These are the activations of a small neural network, seen along a few directions. Each row is one input.
Each table varies a few parts of the input and shows all the possible inputs, shuffled.
A made-up example of a description, with smaller parts first: one of 3 separate values, together with either a single point or one of 9 places along a line or (one of 6 places along a line, together with one of 8 places around a ring).
Shared parts are said once, and a part with two or three values counts as separate values.

Other details of the inputs vary at random and push rows far along two fixed directions, the same in every table; ignore that.

Table:
r1: -230 -400  570 -506   -3  423  214 -327  203  208 -418  101
r2:  161 -299   25 -420  263  333  -10  -64 -225  425 -129  243
r3:  329  134 -660  704 -742   28  392 -552  -18 -495  547  116
r4:  412    4 -686  706 -714   94  304 -463  -84 -601  546   70
r5:  144 -238  295 -464  119  254   81 -171  -66  665 -130  410
r6: -290  707  150  243  373 -632 -337  620   62 -331 -200  129
r7: -105 -499  530 -485   24  527   93 -237  153  109 -418   50
r8:   -6  141 -664  529 -737  537  164 -515  136 -864   51  174
r9:  257  -83  284 -583  281  173  187 -163  -68  444 -321  562
r10:  197 -382  257 -428   41  240  302 -146  -31  684  -69  178
r11: -887  409  690  176  395 -487 -408  708  304 -425 -410 -515
r12: -345  334  278  396  221 -646  -94  505   20 -256  267 -487
r13:  109  201 -423  616 -230 -110  -75  163  -45 -321  165 -102
r14:   49 -345  186 -612 -129   64  142 -229  265  549  176 -113
r15:  131 -211  320 -564  -83  234  148 -119   48  622  -22  549
r16: -245  521  278  164  817 -561 -542  815 -142 -248 -404 -173
r17:  189 -513   80 -540  -14  144  -18 -248   46  469   62 -266
r18:  217 -458  -17 -405  155  331  212  -66 -215  447  -71   40
r19: -504  434  438  254  501 -689 -345  882   62   45  -48 -455
r20: -252  171 -303  210  182 -385 -435  275  -68 -235  118 -749
r21:   87 -395  141 -547  -14   76   84 -318  117  588   75 -224
r22: -184  143  -46  358  311 -377 -161  405 -338 -368  160 -637
r23:  409  397 -920  508 -348  189  111 -363 -109 -662  119  581
r24:  354  226 -805  689 -669  239   -7 -390   -6 -445  354  520
Each input here is: one of 4 places along a line, together with either a single point or one of 5 places along a line.
The inputs of r16 and r6 match in every part but the place on the line of 4. If r24 is changed in the same way as r16 into r6, which row does it become?
Answer: r15
Start at r14 and move only the place on the line of 4, one step at a time. The first step leads to r21. Which rows follow, in order?
Answer: r17, r20
List by row number the other rows that have the place on the line of 4 in common with r20.
Answer: r2, r8, r18, r22, r23
Which other rows does r19 become when the place on the line of 4 takes its other values? List them by row number.
Answer: r10, r13, r18

Table:
r25:  218  396 -692  528 -543   86   97 -281   57 -467  258  499
r26: -145  236   54  223  275 -387 -193  363  -80  107    7 -240
r27: -316  228  234  235  223 -233 -180  342  -22 -141 -129 -237
r28:  242 -629  231 -688 -100  383  335 -285   13  655   51  248
r29: -152  284  -99  322  -96  -56 -104   12   86 -408 -109   56
r30: -274  364   83  100  301 -165 -264  224  117 -180 -235  -12
r31: -254  238  174  218  222 -279 -251  397  -55   -1   -6 -194
r32: -102  -78   33   26  651  -50 -424  396 -372 -124 -277 -437
r33:  -67  141 -167  271 -133 -183  -84   64   10 -260  283 -359
r34:  330  393 -756  529 -495  -21   80 -298   24 -395  297  468
r35:  130  262 -519  633 -534  105  130 -294   50 -678  193  359
r36:  157 -610  385 -819  217  113  180 -136  -89  727   33 -138
r37: -164  104  185    4  376 -393 -220  462  -31  194   12 -434
r38: -308   73  139  156  167 -297 -107  268   -5 -214   13 -559
r39:  455 -430   40 -513 -279  567  489 -512  -28  400   -7  608
r40:  431 -333 -379 -152 -816  732  467 -890  189   96  127  662
r41:  118 -514  525 -877  295  320  253 -143  -43  577 -351  423
r42: -352   97  295  -67  274 -248 -255  299   60  -30 -141 -634
r43: -333   28  383   25  397 -305 -199  467   24   -4 -130 -434
r44:  343  300 -672  617 -531  -54  122 -285  -13 -475  322  352
r45:   42 -548  523 -773  129  362  127 -171  110  620 -211    2
What is each input in this table made of?
Answer: either a single point or (one of 4 places along a line, together with one of 5 places along a line)
Which other rows does r39 become when the place on the line of 5 takes its other values? List them by row number.
Answer: r25, r28, r31, r33

Table:
r46: -163  -75   25   56  176   56 -120   93   17 -117 -125 -347
r47:    2   92  297 -121   76   -4   96  117   66  -16 -210  277
r48:   23  293  -82  416 -289 -117   86   73  114 -292   81  395
r49: -294 -177  260 -111  426   14 -296  306 -131  265 -186 -497
r50:  419  -66 -360  -55 -354  126  123 -355   84  145  324  467
r51:   32 -522  664 -706   24  293  323 -231  109  414 -164  101
r52:  137  -57 -243  112  -26  270 -127  -97 -177   47  -64  193
r53:   14   75 -474  383 -174   37 -211  -55  -13 -452  197 -305
r54:  327  -51 -320   67 -431  146  185 -324   24  285  235  537
r55:  188  -74   78 -384   78  103  174 -165   57  318 -121  309
r56: -208  257 -195  501 -391 -235   21   -8  179 -371  319  -74
r57: -185  -76  -34  170  -49   98  -38  -90   18 -309  -62 -176
r58:  -72  388 -203  458 -196  -45  -46   96    8 -555  -90  218
r59:  110  298 -377  330 -190 -146  -86  -43    1  -93  117  186
r60:  300 -352 -379 -183 -543  467  309 -604   22  209  169  221
r61:   59 -249  148 -222 -305  364  302 -400   79 -100  -18  156
r62:  166 -425  -33 -402 -323  453  403 -620   98  128   23  260
r63: -163  -42   70 -197  294 -188 -272  189  -39   29  -20 -490
r64:  -81  439 -244  310  121 -167 -171  165  -20 -296  -91   -3
r65:  171  236 -465  177  -52  -17 -154  -73  -25 -296  139   93
r66:  381 -249 -450 -104 -200  413   56 -388  -62  -38   45  337
r67:  390 -324  -54 -586  -36  230  146 -421   24  447   34  354
r68: -286  238  282  256  343 -106 -295  492  -90 -337 -395 -101
r69:  -70  -16  -57  345 -284  170   21 -143   34 -494  -30  -34
r70: -169 -121  199 -177  -51  -74  108 -112  124   45  -41 -122
r71: -317    3  486 -199  327 -293 -114  402   89  356   -5 -407
r72: -283  317  406   -8  560 -481 -298  641   23  227 -119 -176
r73:  -28  169 -302  244 -236   31   42 -190   71 -306  124 -152
r74:  -59  291 -256  407  140  -13 -236  187  -70 -337 -155  -16
r75: -195  270  -48  560 -434 -173   31    7  160 -438  259  -28
r76:  102 -504  422 -722  107  209  256 -263   91  622 -116  -16
r77: -182  -28  483 -512  542   -4  -65  223  -95  249 -372   67
r78: -347  400  247  101  437 -494 -269  468   67 -143 -241 -121
r79:   30 -151  256  133  491 -417  150  539 -436   55  174 -683
r80:  -13 -379  380 -567  135   42   62  -14  -12  660  -93 -196
r81:   15  237 -387  418 -344 -208 -101   38  149 -274  470 -220
r82: -256   34  216 -116  374 -493 -347  374   47   91  -74 -620
r83:  240 -174  506 -238  779 -246  146  463 -565  340  -16 -224
r84:  107   -3 -315  175 -183  291   84 -225  -30 -254 -119  373
r85:  198  128 -422  181 -239  177  -16 -238  -98  -40   67  300
r86: -163  424  -90  403  -19 -314  -82  288  112 -221   75  172
r87:  124 -475  366 -597  -79  246  216 -102   -4  847   73   -8
The inputs of r74 and r46 match in every part but one. If r83 is changed in the same way as r74 into r46, which row does it become?
Answer: r79
The inputs of r50 and r81 match in every part but one. If r54 is changed in the same way as r50 into r81, which row does it become?
Answer: r87
What is each input in this table made of?
Answer: one of 2 separate values, together with either a single point or (one of 4 places along a line, together with one of 5 places along a line)
Start at r51 and move only the place on the line of 5, one step at a time. The first step leads to r70. Which rows follow, in order?
Answer: r76, r80, r82
Which other rows does r75 become when the place on the line of 4 takes its other values? List them by row number.
Answer: r51, r61, r69
Which other rows does r55 become when the place on the line of 4 takes its other values? List them by row number.
Answer: r64, r72, r74
